Each row below holds a small network's activations on one input, seen along a few directions.
In each table, some parts of the input vary, and every possible input appears once, in random order.
A made-up example of a description, with smaller parts first: one of 6 places along a line, together with either a single point or one of 11 places around a ring or (one of 3 separate values, together with one of 8 places around a ring).
Shared parts are said once, and a part with two or three values counts as separate values.
(in the rows, 128 means zero)

Other details of the inputs shift rows strongly along two fixed directions, in all tables alike. That doesn't count.

Rows:
row 1: [151 129 127 129 138 147 126 125 128 128 135 147 139]
row 2: [ 86 149 132 116 117  97 152 154 122 126  94 120 103]
row 3: [159 113 118 127  90 126 129  98 141 139 131  80 142]
row 4: [133 126 117 142 159 154 136 116 106 120 157 162 139]
row 5: [134 119 136 146 135 142 127 119 119 123 148 136 135]
row 6: [134 117 132 137 165 131 120 127 120 109 146 171 128]
row 7: [111 134 134 109  86  94 141 149 145 126  72 102 119]
row 8: [110 128 141 131 119 124 140 154 122 124 109 148 124]
row 9: [140 128 124 136 134 151 124 126 131 131 138 143 144]
row 10: [164 113 123 137 109 142 127 101 125 134 151  98 138]
row 11: [147 127 124 135 148 143 122 119 133 125 137 141 121]
row 12: [ 92 134 140 132 121 102 133 154 137 107  99 125  98]
row 13: [111 139 143 116 112 111 142 163 129 120  86 141 115]
row 14: [104 135 150 127 122 100 139 152 128 107  98 130  96]
row 15: [154 127 105 122  94 141 110  86 146 156 147  68 154]
row 16: [129 126 123 128 171 152 109 122 121 135 156 173 139]
row 17: [149 126 102 125  99 142 131 105 141 135 135  71 140]
row 18: [132 126 123 121 127 145 114 124 120 143 142 142 153]
row 19: [152 122 121 129 149 144 124 114 136 131 138 147 144]
row 20: [149 123 128 144 175 148 117 124 115 116 155 173 130]
row 21: [149 122 122 141 113 133 115  94 130 138 165  83 130]
row 22: [158 112 125 137 115 131 123  91 133 130 149  96 141]
row 23: [108 142 131 104 113 108 150 161 135 115  81 115 106]
row 24: [106 135 135 118 130 100 136 149 145 119  83 134 105]
row 25: [137 135 122 128 136 142 123 123 135 142 141 129 133]
row 26: [107 135 130 102 128 106 149 160 134 115  83 134 118]
row 27: [146 119 132 143 170 146 118 123 114 109 162 173 126]
row 28: [139 124 114 128 135 127 140 108 123 123 135 125 135]
row 29: [139 111 137 133 154 139 132 132 111 121 142 172 143]
row 30: [127 125 144 139 158 140 125 135 105 128 157 168 134]
row 31: [151 124 112 135  85 140 124 105 142 141 133  79 145]
row 32: [112 142 136 119 128 123 132 154 130 135 111 144 126]
row 33: [152 121 113 132  58 117 126  89 145 156 138  20 133]
row 34: [ 88 140 134 117 126  97 123 149 134 127  95 125 108]
row 35: [114 130 122 123 161 141 128 125 103 129 148 168 139]
row 36: [ 97 147 130 117  98  93 135 147 152 136  85  86  94]
row 37: [148 117 115 127 102 141 115  97 126 151 153  95 152]
row 38: [152 127 128 134 171 160 123 126 122 124 149 180 138]
row 39: [130 115 138 143 151 150 131 139 107 122 148 172 141]
row 40: [109 137 139 113 122 105 140 156 140 121  81 140 121]
row 41: [129 125 128 147 166 144 119 132 120 117 145 167 130]
row 42: [147 121 117 134 126 118 119 105 142 127 129 100 128]
row 43: [ 86 134 148 119 116  99 132 151 124 126  99 128 114]
row 44: [156 126 109 140 115 151 119  96 147 140 146  95 142]
row 45: [145 127 123 135 171 153 137 120 102 116 158 176 136]
row 46: [130 114 132 131 156 150 118 128 102 135 160 173 152]
row 47: [ 86 136 137 117 121  96 123 149 132 119 104 125 104]
row 48: [160 119 121 130  91 134 130 103 134 138 135  83 133]
row 49: [123 132 127 122 161 147 116 131 123 137 141 171 142]
row 50: [110 140 127 108 135 125 139 159 121 129 114 139 123]
row 51: [105 134 154 126 119 102 144 155 125 112  94 133 102]
row 52: [134 117 138 137 157 129 125 126 117 112 144 163 131]
row 53: [151 123 117 129  84 130 126 104 134 153 144  70 137]
row 54: [113 139 137 119 121 123 132 156 123 136 113 146 129]
row 55: [ 93 139 141 124 122  96 130 155 132 119 107 123  97]
row 56: [135 127 120 141 144 146 121 119 136 127 140 138 127]
row 57: [151 128 112 140 122 133 111  96 136 143 157  85 131]
row 58: [ 85 135 144 119 118  96 127 148 127 121 102 124 108]
row 59: [ 90 140 127  97 122 111 137 160 128 128  93 130 120]
row 60: [144 120 119 144  88 124 122  92 145 129 142  54 125]
Description of these inputs: one of 5 places along a line, together with either one of 2 separate values or one of 10 places around a ring.
The inputs of row 9 and row 1 match in every part but the place on the line of 5. If row 60 is changed in the same way as row 9 into row 1, which row does it become?
Answer: row 14
The inputs of row 42 and row 41 match in every part but the place on the line of 5. If row 7 is changed in the same way as row 42 into row 41, which row does it become?
Answer: row 31
Start at row 43 and move only the place on the line of 5, one step at a time. The first step leads to row 30. Which rows follow, in order?
Answer: row 5, row 51, row 22
Which other rows agree with row 43 in the place on the line of 5? List them by row number.
Answer: row 15, row 16, row 18, row 34, row 35, row 37, row 46, row 47, row 49, row 58, row 59
Change only the choice among 2 separate values in row 23. List by row number the other rows that result.
Answer: row 45

Rows:
row 61: [144 114 126 118 186 160 148 148 101 106 126 230 159]
row 62: [150 139  96 129 163 139 123  91 145 116 152  98 109]
row 63: [ 79 147 118 115 116  69 138 132 160 103  66  78  78]
row 64: [187  96 118 125 110 150 137  91 106 132 167 111 168]
row 65: [151 144 105 135 122 123 118  96 170 132 123  68  97]
row 66: [173 104 119 147  93 156 146  92  96 131 179  94 163]
row 67: [107 156 110  97 209 180 110 163 104 159 159 235 159]
row 68: [ 72 138 158 151  80  65 139 146 137 119  90  70  71]
row 69: [208 122 103 133 116 174 134  91 147 146 146 104 159]
row 70: [118 125 159 114  60  81 153 155 142 129  60  93 112]
row 71: [ 20 157 162 105 129 104 135 208  87 148 102 187 119]
row 72: [144 122 104 112 110 153  87  84 116 185 194  94 180]
row 73: [ 78 136 137 142  88  75 141 126 124 110 113  51  77]
row 74: [ 86 125 159 132 222 113 124 163  84  87 145 240 105]
row 75: [ 82 129 168 115 105  80 131 184 139 107  67 134  98]
row 76: [129 122 151 144  53 111 152 133 124 132 105  80 123]
row 77: [140 112 135 155  77 132 116 110 130 131 151  70 127]
row 78: [124 130 135 150 210 140 111 134 127 107 143 221 123]
row 79: [184 125  98 114 130 163 153 110 127 128 137 119 153]
row 80: [151 110 136 153 144 125 100  87 131 130 170 117 122]
row 81: [ 42 163 124  80 112  92 127 181 145 156  60 130 123]
row 82: [169 110 112 141 140 160 102 102 150 127 150 129 154]
row 83: [192 125  97 136 128 173 105  91 158 135 159  94 145]
row 84: [142 121 143 128 171 155 141 154 121 117 108 225 149]
What do these inputs look like to the network?
Answer: one of 4 places along a line, together with either a single point or one of 5 places along a line
The inputs of row 84 and row 76 match in every part but the place on the line of 4. If row 61 is changed in the same way as row 84 into row 76, which row does it become?
Answer: row 66
Change only the place on the line of 5 in row 83. List by row number the other rows that result.
Answer: row 62, row 65, row 69, row 79
Which other rows agree with row 75 in the place on the line of 4? List them by row number.
Answer: row 64, row 70, row 72, row 74, row 80

Rows:
row 85: [ 87 143 137 112 109 111 152 158 107 135 109 123 113]
row 86: [180 108 105 129 133 177 122  90 120 138 162 143 177]
row 87: [ 91 137 142 104  89  98 148 156 147 130  63 125 125]
row 88: [ 79 138 137 133 124 105 117 150 144 119 107 117  89]
row 89: [154  98 126 157 153 152 103  94 118 129 188 153 155]
row 90: [136 136 113 130 180 176 106 116 108 141 183 172 154]
row 91: [108 149 125 110 143 127 146 177 134 113  80 163 119]
row 92: [169 131  83 130 124 159 123  74 139 152 168  77 148]
row 93: [124 151 114 121  65 110 121 124 172 157  86  39 129]
row 94: [183 111 129 153  78 140 121  77 146 138 157  56 142]
row 95: [123 127 129 124  53  73 112 110 173 144  92  17  98]
row 96: [177 105 139 162 127 160 109  96 115 141 179 124 148]
row 97: [ 75 140 157 137 165 109 123 183 132 112  97 192  93]
row 98: [170 113 106 141 110 138  93  53 138 143 183  52 131]
row 99: [ 45 142 163 122 139  75 140 175 110  94  77 162  86]
row 100: [ 64 138 178 131 127  85 140 200 115 109  82 182  87]
row 101: [141 133 117 110  52 113 155 135 138 135  84  47 125]
row 102: [ 88 124 159 136 127  95 133 164 130 112  82 153 110]
row 103: [ 52 148 144  99 137  91 156 181 106 119  75 167 109]
row 104: [ 84 125 147 117 163 129 127 177 105 128 119 225 143]
row 105: [ 88 140 141 101 132 105 160 192 119 104  61 176 120]
row 106: [129 135 136 128  31  79 150 129 157 121  63  24  92]
row 107: [130 136 112 130 202 175 119 126  98 134 181 207 147]
row 108: [169 117 112 155  99 139 120  60 118 136 190  56 133]
row 109: [200 108 113 152  95 151 133  77 135 122 171  68 144]
row 110: [104 142 145  99 152 120 140 181 123 117  75 208 120]
row 111: [155 122 140 158 205 175 111 125 122 112 169 218 144]
row 112: [102 138 140 128 160 102 127 141 115 113 122 158  98]
row 113: [ 72 136 155 113 147 111 137 194 111 126  78 210 132]
row 114: [ 68 151 151  97 163 106 130 184 107 125  95 194 114]
row 115: [111 134 130 121 130  86 141 136 133 114  98 113  89]
row 116: [174 120 103 125 107 151  93  82 143 166 176  89 166]
row 117: [178 101 119 151 152 163 121  90 120 112 168 158 154]
row 118: [142 121 126 133 185 173 141 138  78 132 182 210 156]
row 119: [110 130 127 118  55  75 112 107 166 141  97  11  91]
row 120: [113 126 112 112  73 115 119 108 142 150 130  52 144]
row 121: [ 92 153 127 115  90 101 126 157 159 146  83  92 117]
row 122: [134 118 149 156 191 164 114 125  76 114 196 207 139]
row 123: [175 125 100 132 152 185 117 102 131 139 162 160 160]
row 124: [ 81 139 154 116 101 102 146 192 123 138  71 147 120]
row 125: [152 130 103 132 146 175  97  97 128 154 192 126 162]
row 126: [139 117 129 132 155 172 112 131  89 146 195 177 165]
row 127: [163 120 123 152 206 175 124 131 115  98 167 213 139]
row 128: [160 112 143 152 197 167 139 133  91 101 183 211 140]
row 129: [ 86 141 160 135 155  98 161 180  99  96 105 184  92]
row 130: [148 127 114 118  63  82 140 112 172 119  82  23 101]
row 131: [157 107 131 155 134 160 104  91 106 136 203 124 144]
row 132: [ 96 148 123  99 115  93 136 140 133 140 100 104 112]
row 133: [ 89 134 135 112 178 126 152 172  95 114 113 211 131]
row 134: [ 82 142 144 112 108 115 140 164 107 134 110 125 119]
row 135: [104 128 136 136 155 104 148 141 111 100 118 159 109]
row 136: [194 107 104 137 128 142 119  66 147 128 169  69 135]
row 137: [164 111 119 139 124 170 109 108 108 159 191 138 172]
row 138: [174 115 117 166 149 167  96  90 142 139 176 123 145]
row 139: [119 133 129 114 157 141 105 143 115 141 153 175 146]
row 140: [129 131 131 113  39 110 145 122 153 155  83  46 126]
row 141: [179 125  88 122 114 164 125  78 150 147 156  64 145]
row 142: [133 122 140 134 113 105 111 125 148 134 109 103 116]
row 143: [169 113 117 129 146 175 143 116 102 137 171 143 160]
row 144: [ 95 153 130 106  78 100 142 150 170 139  57  91 109]
row 145: [152 124 127 128 118 116 123 116 148 116 110 114 117]
row 146: [196 121  94 120 112 157 117  80 144 143 157  81 165]
row 147: [116 140 140 100 112 110 131 147 148 138  81 141 126]
row 148: [ 60 140 141 104 134 102 138 173 106 122  94 157 121]
row 149: [ 47 151 154 127 155  90 136 186 127 101  78 169  73]
row 150: [ 76 154 132 130 114  80 137 146 143 113  80  92  72]
row 151: [135 138 102 140  96 105 132  94 158 128 117  39  98]
row 152: [182 117 103 116 156 168 121  92 125 141 170 131 162]
row 153: [160 110 100 151 114 133 115  52 124 130 183  65 140]
row 154: [ 96 123 126 125  45  75 124 104 158 131  98  10 101]
row 155: [164 124 102 119 154 152 123  93 119 148 169 127 154]
row 156: [153 106 148 155 195 164 119 120 107 107 168 223 157]
row 157: [161 121 129 155 203 178 118 127 118 105 165 217 140]
row 158: [119 134 131 136 168 128 143 148 135  99 114 155 101]
row 159: [183 120 106 128 110 155  97  83 143 166 165  91 171]
row 160: [106 127 123 117  53  62 161 124 169 110  60  10  86]
row 161: [109 133 145 112 116 129 154 177 115 124  80 172 122]
row 162: [ 98 126 150 126 158 103 157 181 118  79  85 193 108]
row 163: [193 108 119 145 115 145 103  66 156 139 165  79 147]
row 164: [146 119 111 112 128 146 140 107 123 131 132 116 150]
What do these inputs look like to the network?
Answer: one of 2 separate values, together with one of 4 places along a line, together with one of 10 places around a ring
The inputs of row 155 and row 139 match in every part but the place on the ring of 10. If row 133 is changed in the same way as row 155 into row 139, which row does it become?
Answer: row 120
The inputs of row 150 and row 111 match in every part but the place on the ring of 10. If row 103 is changed in the same way as row 150 into row 111, which row does it become?
Answer: row 87
Change only the place on the ring of 10 in row 106. List by row number the other rows that result.
Answer: row 94, row 96, row 100, row 108, row 109, row 122, row 128, row 129, row 131
Change only the choice among 2 separate values in row 102. List by row number the other rows that result.
Answer: row 113
Change only the place on the line of 4 in row 132. List by row number the other rows that result.
Answer: row 85, row 103, row 107
Start at row 145 and move only the place on the ring of 10, one step at a time. The first step leads to row 163. Which rows follow, in order?
Answer: row 142, row 95, row 119, row 98, row 112, row 115, row 136, row 130
Change only the choice among 2 separate values in row 141. List by row number the other rows that result.
Answer: row 158
